A small network was trained on made-up records. Each row is its average activation on records with the value named, seen along a few directions.
Related values have similar rows: they may be neighbours, one step apart, or belong to one group.
In the rows, 500 means zero.
Strong random noise was added to every row along 2 fixed directions; ignore it. To show where, here is one row again and again, with new noise each time:
[480, 600, 516, 518, 444, 529, 524, 467, 458, 543, 491, 641, 520]
[428, 837, 558, 437, 404, 652, 705, 336, 446, 496, 393, 347, 280]
[355, 790, 572, 411, 325, 627, 446, 386, 418, 495, 525, 476, 387]
[486, 666, 522, 506, 455, 564, 631, 424, 463, 533, 435, 541, 438]


BAPAN, 9 values:
kage: [378, 473, 583, 398, 361, 443, 224, 651, 408, 519, 759, 711, 592]
nabif: [504, 414, 543, 558, 674, 460, 565, 414, 437, 509, 448, 365, 563]
vidaf: [615, 437, 499, 594, 594, 452, 619, 583, 532, 594, 434, 723, 643]
vezos: [485, 304, 435, 402, 537, 394, 168, 530, 660, 436, 677, 608, 583]
nalif: [477, 457, 541, 410, 407, 484, 484, 591, 518, 503, 558, 630, 628]
gez: [460, 392, 396, 515, 525, 502, 373, 593, 484, 602, 460, 439, 592]
volu: [617, 375, 456, 641, 597, 434, 566, 509, 599, 348, 425, 364, 377]
novor: [412, 449, 494, 499, 375, 461, 122, 518, 578, 333, 644, 408, 444]
derug: [440, 392, 491, 412, 429, 539, 218, 549, 369, 529, 677, 432, 609]
The values of BAPAN form 3 separate groups.
List the group mates of nabif, in the order listed. -> gez, derug
List the group mates of volu, in the order listed. -> vezos, novor

FIDA, 9 values:
puf: [533, 383, 388, 531, 538, 470, 466, 663, 458, 608, 447, 533, 614]
lizi: [417, 555, 516, 417, 391, 539, 321, 439, 554, 375, 559, 314, 380]
tetep: [579, 404, 443, 510, 680, 504, 840, 431, 487, 580, 384, 418, 523]
did: [576, 390, 477, 521, 544, 467, 371, 480, 555, 437, 562, 491, 485]
kini: [538, 407, 485, 531, 604, 432, 551, 510, 617, 399, 433, 372, 414]
fatug: [585, 437, 479, 562, 491, 404, 416, 624, 513, 593, 589, 850, 662]
tonet: [494, 590, 528, 529, 453, 496, 567, 550, 483, 536, 496, 664, 490]
dele: [565, 483, 445, 597, 642, 566, 744, 403, 488, 575, 264, 398, 507]
podum: [421, 664, 661, 450, 362, 527, 526, 457, 414, 455, 620, 551, 496]
The values of FIDA form 3 separate groups.
List the group mates of dele, in the order listed. -> puf, tetep
List the group mates of fatug, in the order listed. -> tonet, podum
